Each row below holds a small network's activations on one input, seen along a few directions.
Each table varies a few parts of the input and shows all the possible inputs, shuffled.
Descriptions start from the smaller parts, as in this example, which fits no table here: ring(8) and (point or (values(2) and line(4)) or ring(9)).
Shared parts are said once, and a part with two or three values counts as separate values.

Other details of the inputs shift rows strongly along two fixed directions, in all tables alike. That doesn't count.
These rows show it; all are for the same input, with only those details redrawn:
[-22  -3 -17   7  14  -5 -25  -2  12  20  25]
[  7  12  13  -4 -16  10  -3   3  -7  -3 -19]
[-24  -5  -3  41   2  -7  20  -7  30  -4 -28]
[ 16  17  23  -6 -26  15   5   3 -12 -10 -34]
[  8  14   2 -32  -6  12 -41   7 -22  17  27]
[-17   0 -10   6   8  -2 -19  -1   9  14  14]

A family of inputs:
row 1: [ 19  10  27 -18 -15  11  14   6 -11 -24 -25]
row 2: [-5 -9 -3  1  5  6  3  2  1 -2 16]
row 3: [  9  10  15 -16 -13   4   6   7  -6 -14  -8]
row 4: [-25  -8 -12   2  22  -1 -21  -6  10  12  25]
row 5: [-10 -22 -28  -5  20 -17  -2 -15   5   9  13]
row 6: [ -8 -19 -23  -5  22 -20   4  -4   2  17  21]
row 7: [ 8  7 -2 11  4  0  3 -1  3 -3  0]
row 8: [ 27  -4  19 -14 -26  -8  22  -2 -30 -13 -27]
row 9: [-18  -4  -3  38  13  -7  33 -11  26 -16 -17]
row 10: [ -7  -4  -1   4  12   5 -13  -1   3   5   1]
row 11: [-17   0 -10   6   8  -2 -19  -1   9  14  14]
row 12: [-15  -6 -16  -1  16 -13 -18   5  14  11  35]
row 13: [ 6 -7 -2 11 -3  5  6  6  3 -3  1]
row 14: [ 12  21  -1 -35  -2  10 -27   5 -26   7  38]
row 15: [-11  -4 -10   8  13  -1 -21  -1   9  13  11]
row 16: [-17 -13  -6  42  -1  -6  33   0  28  -9 -15]
row 17: [ 24  -3   2 -44  -7  -7 -17  -1 -35  13  27]
row 18: [ 26   4  22  -6 -19  20  18   8 -16 -19 -24]
row 19: [ -3   0 -11   7  21  -2  -8  -3   4   3  21]
row 20: [ 2 11 -1 11 -1 -2  6 -1  3 -4  2]
row 21: [  3 -11 -14 -13   6 -12   9  -5  -7   5  -5]
row 22: [-14 -15  -1  34  15 -11  27  -2  31 -16 -23]
row 23: [  2 -16 -12  -8   8 -17   9  -8  -1  14  14]
row 24: [ 10  17  23  -9 -25  16   8   2 -12 -13 -33]
row 25: [ 17   9  20  -8 -28  17  21   8 -14 -19 -20]
row 26: [ 23   9   1 -41   1   6 -40  13 -23   9  35]
What do these inputs look like to the network?
Answer: line(6) or (values(4) and ring(5))
Which of the alternatives is row 22?
Answer: values(4) and ring(5)

A family of inputs:
row 27: [-37 -12 -24  37  24 -14   5 -13  29  11  23]
row 28: [  9   8   2 -13   0   1 -20  14  -8  12  26]
row 29: [ -5   5   7  24  -6  -9  20  -2  14 -18 -20]
row 30: [-15 -11  -9  -1  23   3 -23   8   5  10  38]
row 31: [ -8  -5   8   9 -10  -2   9   1  13  -6 -15]
row 32: [-11   3  -6  12   8  -4   9  -9  17  -5  -7]
row 33: [ -2   1   1 -12  -3   9  -4   2   4  -2  -2]
row 34: [-11  -5 -16 -21   6   4 -37   3 -13  20  43]
row 35: [-6  5 -6  3  9  2 -6  1 -5  6 28]
row 36: [-4 -7 -9 22 12 -3 -1  0 15 -3  2]
row 37: [-35 -19 -22  28  20 -19  -4   1  33   4  23]
row 38: [  3   8  -2 -16  -4  -2 -28   5 -12  20  13]
row 39: [ 21  13  15 -14 -22   3  -7   7 -15  -2 -17]
row 40: [ 21  20  19 -27 -21   5 -14   3 -27  -5  -6]
row 41: [-42 -25 -20  34  29 -13  -4  -8  31  13   5]
row 42: [  2   3 -11  -6   7   7 -20   9  -8  17  37]
row 43: [ -3   1   0  37  -3  -2  37  -1  29 -21 -42]
row 44: [  5 -11 -12 -23  19  -7 -20   2 -18  15  31]
row 45: [ 21   0  19  -8 -23   6  35  -2 -18 -13 -30]
row 46: [ 12  19  22 -13 -21   4   0   0 -19  -5 -23]
row 47: [ 17  11  24  16 -14   8  27  -3  -3 -32 -43]
row 48: [ -5 -20 -12  -6  21 -11  -7  -8   2  11  26]
row 49: [-29  -7 -15  51  18 -16  35 -11  43 -18 -22]
row 50: [ 32  10  19 -37 -18  11  15   3 -27 -10 -20]
row 51: [ -4   4   1  18  -3   0  18  -2  14  -2 -37]
row 52: [  9  -8  -2 -12  -4 -13   1  -2  -6   1   8]
row 53: [ 19   5   6 -16  -3  11 -21   2 -13   5   5]
row 54: [ 19  10   3  -5 -16  12  -3   7 -14  -4   1]
row 55: [ 17  17  10 -10 -16  12   0   2 -21 -12   1]
row 56: [-36 -13 -20  19  20  -9   0  -5  27  11   0]
row 57: [-24 -12 -13  27  25 -11  -2 -13  25   3  10]
row 58: [ 17  22  14 -20  -5  14   0   7 -16 -10  -1]
row 59: [ 18  10  14  -7 -19   4  -1   4  -6  -2 -15]
row 60: [ -3  10  -6 -12   7  -1 -14  -4  -4   3   8]
row 61: [-13  -5 -12 -11   5   7 -24   1  -3  16  39]
row 62: [-10  -6  -4  14  -5   5   8   3   6  -9   1]
row 63: [ 18  19   5 -36 -13  12 -30   1 -36   8  23]
row 64: [ 26  10  18 -12 -15  12  -5   4 -18  -7 -25]
row 65: [ -6  -1 -20  -5  15  -1 -22   0  10  17  26]
row 66: [ 31  14  18 -24  -8  19 -16  14 -26  -2   5]
row 67: [ 21  25  15 -34 -11  17 -12   1 -22  -4   3]
row 68: [-40 -19 -32  28  31 -14  -2  -2  39   4  24]
row 69: [ -7 -18 -10  10   6 -11  18 -10   7   5   8]
row 70: [ -5   1   5  36  -5   0  40  -5  31 -15 -47]
row 71: [  3  -1  -3  -2  10   4 -19   0   1  11  16]
row 72: [ -2   3  -9  -2  -1   4 -17   0  -9  19  11]
row 73: [-43 -22 -12  59   6 -12  38 -12  40  -3 -35]
row 74: [ 2  6 -1 11  5  4 11  7 12 -3 -7]
row 75: [ -7  -1  -2 -14   7  -1 -24  14  -3  11  37]
row 76: [ 20   5   2 -28  -3   1   5   4 -21  -2  -5]
row 77: [  9   7  31  10 -30   7  32   4   6 -24 -50]
row 78: [-14 -17 -15  14  14 -24  13  -2  13   7   6]
row 79: [  9  20  12 -16  -9   9  -1  -2 -15  -4 -20]
row 80: [-37 -23 -24  32  16  -9   3  -8  31  10  17]
row 81: [  0  -6   0  -5   6   7 -15   6  -3  -4  13]
row 82: [-11 -12  -5  -1  12   3 -18  -1   7   6  17]
row 83: [-6 -1 -6 20 -2  1  8 -3 12  6 -1]
row 84: [-20 -24 -17  16  18 -26  11  -9  24  11  17]
row 85: [ 14  11  12  -7 -15   3  -5   5  -4   2  -5]
row 86: [-16  -4   6  14  -8  -5   9   0  11  -1 -24]
row 87: [ 26   3  17  -9 -24  -6  26   3 -16 -18 -36]
row 88: [  0  -1  -2  -1   8   3 -18   0  -4  13   1]
row 89: [  1 -11 -12   7   0 -11  16  -4  -3  -1  -1]
row 90: [ 11 -10  11  -4   0  -2  20  -4  -7  -8 -16]
row 91: [ -6   8  -4 -17   8  -5 -30  -1  -5  15  40]
row 92: [ 11  -3   7 -21  -6  -7   3   1 -13   3   6]
row 93: [-15  -4  -2  12   9   3  13   8  18  -6  -2]
row 94: [-15  -6  -5  21  15  -9   1 -10  12  -3  -5]
row 95: [-16  -8  -5   4   1  -9  -9   2   9   4   4]
row 96: [ -3   2 -15  -6  10  -2 -18   1   4  12  12]
row 97: [  4  -9  -4   7  -1 -10  29  -7   9 -13 -23]
row 98: [  7  15  23  16 -27   9  34  -8  -8 -18 -55]
row 99: [ -8   0 -16 -31  13   3 -40   6  -9  17  39]
row 100: [ 23   5   1 -27  -8   1   5   3 -21  -8 -10]
row 101: [ -2   5   1 -16  -1  10  -9   4   0   1   6]
row 102: [12  7  3 -2 -9 -1 -7  9 -2 -2  3]
row 103: [ 23  13  12 -11 -25  13  -1   4 -21  -2 -18]
row 104: [ -8   1  17  39  -4  -2  38 -13  16 -21 -60]
row 105: [-12  -2  -6   7  25  -2 -13   0   5   5  29]
row 106: [ 14   9  17 -16 -18  20   1  13 -20  -7   1]
row 107: [  7 -14 -14 -24  16  -7 -25  -2 -15  12  36]
row 108: [ 14  12  17 -11  -5  11  -5  -4 -13  -8  -4]
row 109: [  7  -6  -1   1  -6  -5  22  -1 -10  -2 -10]
row 110: [ 15  -7  -4 -20   7  -5 -10   1 -20   2  11]
row 111: [-11   1  -3   6   4 -10  -7  -6  10   4  11]
row 112: [ -6   3 -11  -9   5   2 -21  -6  -7  13  34]
row 113: [ 5  0 13 -7 -5 13 -4  2 -4 -6 -6]
row 114: [ 26   4  11 -31 -13   6  10  -1 -18  -7 -11]
row 115: [ -9   5  -6  -7  15  -7 -23   6  -2  12  42]
row 116: [ 18   9   7  -6 -19  13  -1   1 -12   1  -8]
row 117: [  5  -2  16   1 -10   9   6   1  -4 -14 -30]
row 118: [  6 -12   7  28 -18  -8  53 -10   9 -22 -47]
What do these inputs look like to the network?
Answer: values(4) and (ring(5) or (values(3) and line(6)))
The inputs of row 87 and row 110 match in every part but the values(4) part. If row 91 is changed in the same way as row 87 into row 110, which row does it become?
Answer: row 108
The inputs of row 66 and row 42 match in every part but the values(4) part. If row 82 is changed in the same way as row 66 into row 42, which row does it become?
Answer: row 80
Which other rows does row 58 become when the line(6) part takes its other values? List them by row number.
Answer: row 32, row 49, row 60, row 67, row 79
Which other rows does row 99 become when the values(3) part takes its other values? List them by row number.
Answer: row 60, row 96
Which other rows does row 79 become when the values(4) part takes its other values? List them by row number.
Answer: row 46, row 98, row 104
Which other rows does row 92 become when the values(4) part takes its other values? List them by row number.
Answer: row 45, row 50, row 90
